These are the activations of a small neural network, seen along a few directions. Each row is one input.
Each table varies a few parts of the input and shows all the possible inputs, shuffled.
Descriptions start from the smaller parts, as in this example, which fits no table here: one of 5 places around a ring, together with either a single point or one of 11 places around a ring or (one of 3 separate values, together with one of 6 places along a line).
Shared parts are said once, and a part with two or three values counts as separate values.
(in the rows, 128 means zero)

Table:
R1: [ 84 155  85  57 112 113 119 150 109  92  89 158 140 157]
R2: [152 118  43 117 146 130  62 203 123 131 142 149 102 177]
R3: [ 82 163  89  77 104 129 178 135 113  88  78 144 124 121]
R4: [185 132 120 168 103 125 174 117 155 134 125 147  98 168]
R5: [ 89  89 141 116 151 130  32 165 102 201 146  53 165  83]
R6: [135 116  51 136 142 158 124 173 117 145 138 120 103 151]
R7: [161 105 237 151 111 159 121 101 131 148 171  87 142 100]
R8: [111  83 157 150 145 174  90 141  91 165 163  51 148  64]
R9: [160  90 221 177 166 148  73  94 124 131 168  92 153  87]
R10: [120 191 144 104 129  77 184  50 166  68 111 186 155 134]
R11: [158 124  98 198 145 104 128 124 148 134 127 187  76 160]
R12: [ 99 169 149  86  81  88 252  83 157  99  78 162 129 133]
The inputs of R6 and R8 match in every part but one. If R11 is changed in the same way as R6 into R8, which row does it become?
> R9
What is each input in this table made of?
> one of 3 separate values, together with one of 4 places along a line
Which other rows does R7 become when the choice among 3 separate values takes its other values? List them by row number.
> R4, R12

Table:
R13: [178 143  44 150 142 102 175 147 122 140 147 161 119 196]
R14: [ 69 100  29  91 134 117  84 211  75 133 172 161 111 145]
R15: [ 88 104 169  85  68 164 102  85 142  67 110  64 166  47]
R16: [114 113 195 168 133 159  49 127  63 175 175  82 152  73]
R17: [137 188 100  68 101  91 206 114 202  86  58 158 118 148]
R18: [121 103 178 176 146  88 188  63 161  78 110 251  80 194]
R19: [214 130 122 200 122 135 143 156 125 205 147  95 104 146]
R20: [119 100 123 140 198 156  66 204  72 177 184 116 117 123]
R21: [119 153 171 116  80 145 152  74 185 100  41 101 123  93]
R22: [147 101 201 167  95 143 106  89 184 183 108  61 127  88]
R23: [102 172  76  47 188 108 138 138  78  65 154 159 192 155]
What is each input in this table made of?
> either a single point or (one of 2 separate values, together with one of 5 places around a ring)
Start at R20 and move only the place on the ring of 5, one step at a time. The first step leads to R14. Which rows follow, in order?
> R23, R15, R16
